Each row below is a small network's average activation on inputs in which a field has the value named, seen along a few directions.
Values that are neighbours, or in one group, have similar rows; names and order tell nothing.
In the rows, zero is written as 500.
Random noise pushes rows far along 2 fixed directions. That doesn't count. These rows show it; they differ only by the noise:
[556 285 413 523 617 636 322 201 668 419 359 344 467 505 670 257]
[469 524 568 662 458 545 283 420 430 424 298 406 471 551 490 528]
[542 392 489 584 556 616 299 285 565 418 326 352 465 532 601 350]
[509 684 696 748 390 566 234 511 285 416 236 374 459 607 413 600]


Vup, 14 values:
d9: [547 484 522 490 346 344 533 748 522 517 547 412 533 510 467 594]
d10: [764 832 812 596 489 611 410 501 421 425 488 376 644 494 606 279]
d5: [455 665 905 665 431 496 588 657 271 569 490 606 507 526 468 779]
d3: [342 220 234 282 497 318 964 444 715 494 907 711 565 310 544 504]
d14: [409 566 451 553 540 260 561 498 480 638 491 447 642 513 410 378]
d8: [496 610 628 505 459 449 295 580 311 605 481 633 468 575 418 648]
d7: [603 747 704 621 460 635 543 560 189 518 399 389 382 718 139 546]
d12: [530 755 449 561 591 515 504 668 357 461 508 525 455 348 314 662]
d13: [507 739 402 351 533 520 526 731 330 397 524 668 478 521 450 456]
d4: [652 521 586 747 529 654 230 407 399 410 276 260 425 588 586 327]
d6: [603 614 539 290 420 523 368 571 530 423 437 326 424 521 609 449]
d11: [702 155 280 234 670 689 682 248 780 557 558 506 334 528 666 336]
d1: [552 521 654 643 486 608 592 618 543 725 549 657 540 512 474 442]
d2: [365 487 414 342 347 447 725 587 539 502 728 542 615 532 470 780]
A value of Vup combines one of 2 hidden first parts with one of 7 second parts; all combinations occur once.
- d6 and d5 share the first part; d6 and d9 share the second. Which value has the first part of d9 and the second part of d5? => d1
- d14 and d3 share the first part; d14 and d10 share the second. Which value has the first part of d10 and the second part of d3? => d2

Mamab, 14 values:
t13: [575 557 578 437 324 390 567 457 569 550 583 405 579 541 516 543]
t11: [602 403 601 378 401 594 537 561 534 574 534 471 417 605 607 508]
t9: [469 522 339 378 531 401 606 726 580 404 586 571 388 325 377 760]
t12: [551 522 342 311 574 475 608 504 572 339 648 558 575 407 658 323]
t10: [467 477 502 551 539 533 507 439 589 545 510 271 648 408 647 253]
t14: [640 583 615 382 626 719 581 488 399 580 517 590 457 548 484 445]
t5: [545 406 417 504 643 743 538 229 535 482 397 413 467 644 496 467]
t7: [344 584 391 516 309 241 334 604 479 396 376 512 533 571 422 734]
t4: [296 472 477 562 346 409 310 603 367 417 451 662 430 432 454 858]
t1: [552 285 609 650 511 598 498 503 598 540 568 372 547 429 641 405]
t8: [658 574 745 684 606 605 366 430 489 534 326 553 453 540 542 350]
t6: [403 338 346 352 554 498 758 415 633 630 760 650 592 405 508 287]
t2: [350 407 359 539 533 373 562 475 448 505 414 438 360 615 320 484]
t3: [371 584 422 609 584 300 339 462 449 530 465 671 595 402 420 571]
A value of Mamab combines one of 2 hidden first parts with one of 7 second parts; all combinations occur once.
- t11 and t4 share the first part; t11 and t13 share the second. Which value has the first part of t13 and the second part of t4? => t7
- t8 and t1 share the first part; t8 and t3 share the second. Which value has the first part of t3 and the second part of t1? => t10
